A small network was shown many inputs. Here are its activations along a few directions, one row for each input.
Each table varies a few parts of the input and shows all the possible inputs, shuffled.
Descriptions start from the smaller parts, as in this example, which fits no table here: one of 6 places along a line, together with either a single point or (one of 2 separate values, together with one of 5 places around a ring) or one of 11 places along a line.
Shared parts are said once, and a part with two or three values counts as separate values.
In the rows, 128 means zero.

Other details of the inputs vary at random and push rows far along two fixed directions, the same in every table; ignore that.

A family of inputs:
r1: [136 162 136 110 156 150 108 130 135 159 163 144 139  59  95 125]
r2: [ 76 149 169 118  62 174  89  69 216 137  90 180 137 104 133 116]
r3: [ 95 130 138 151  83 118 171 172 150 103  95 129 149 170 101 115]
r4: [115 140 121 136  75 111 147 169 147 100 114 106 145 177 127 117]
r5: [144  92 107 125 170 120 175 139  46  91 136 106 125 151 145 142]
r6: [119 122 146 120 164 159  91 101 131 148 156 151 123  63  94 122]
r7: [ 88 116 148 143  84 115 152 175 150 108  99 104 145 175  95 106]
r8: [164 150 105 137 170 125 108  79 153 198 127 150 108  95 167 144]
r9: [154 158 139 101 126 143  86  91 133 135 157 153 117  70 136 141]
r10: [195 118  85 128 201  93 173 185  31  94 186  84 125 123 130 152]
r11: [152 144 145 104 140 140  74  91 136 126 159 146 101  65 120 149]
r12: [180 109 100 124 170  99 164 152  31  86 163  99 113 138 147 157]
r13: [145 128 126 110 189 164 107 109  90 159 176 144 132  55 112 126]
r14: [132 118 123 131 109 102 138 176 124  94 128  94 130 164 115 128]
r15: [123 146 132 130 116 133  80  69 218 200  96 151 111 128 153 124]
r16: [130 123  98 141 123  96 141 125 129 175  91 105 129 196 186 115]
r17: [ 71 105 142 159  70 140 163 148 154 101  80 144 144 188 115 105]
r18: [ 86  94 145 134  96 124 138 125 129  91  89 112 132 181 132 121]
Description of these inputs: one of 3 separate values, together with either a single point or one of 5 places around a ring.
The inputs of r12 and r9 match in every part but the choice among 3 separate values. If r3 is changed in the same way as r12 into r9, which row does it become? -> r1
Start at r6 and move only the place on the ring of 5, one step at a time. The first step leads to r18. Which rows follow, in order? -> r11, r14, r7

A family of inputs:
r19: [120 104 116 138 123 104 158 171  94 115 121  89 140 183 121 114]
r20: [141 115 103 135 115  89 158 149 102 115 109  91 127 196 163 132]
r21: [ 89 165 154 134  69 147  95 110 236 162  95 161 137 118 112 111]
r22: [ 89 147 167 125  56 152  81  80 220 119  96 166 117 118 129 128]
r23: [124 100 105 148 138 106 171 143  94 134 103 106 135 189 153 121]
r24: [119 118 127 138 109 110 172 198  97  79 133  99 147 163  96 120]
r25: [182 153 108 115 212 132 102 118 111 186 179 134 119  49 120 140]
r26: [137 118 119 133 102 103 168 177  91  64 130 101 132 173 128 136]
r27: [163 126 122 106 212 155 100  88  79 160 176 147 117  44 128 140]
r28: [109 167 143 138  63 136  92  86 238 160  88 171 117 131 149 128]
r29: [119  99 110 140 134 110 169 144  89 125 105 102 139 187 151 120]
r30: [ 75 152 171 135  60 172 113 110 212 109 104 185 138 101  96 118]
r31: [163 133 131 100 206 148  91 113  90 146 188 130 117  36  99 139]
r32: [185 141 115 101 195 134  91  93  90 149 182 135 105  53 142 153]
r33: [105  80 128 134 128 122 160 139  77  95 110 103 135 179 132 120]
The inputs of r22 and r31 match in every part but one. If r20 is changed in the same way as r22 into r31, which row does it become? -> r21
What is each input in this table made of? -> one of 3 separate values, together with either a single point or one of 4 places along a line
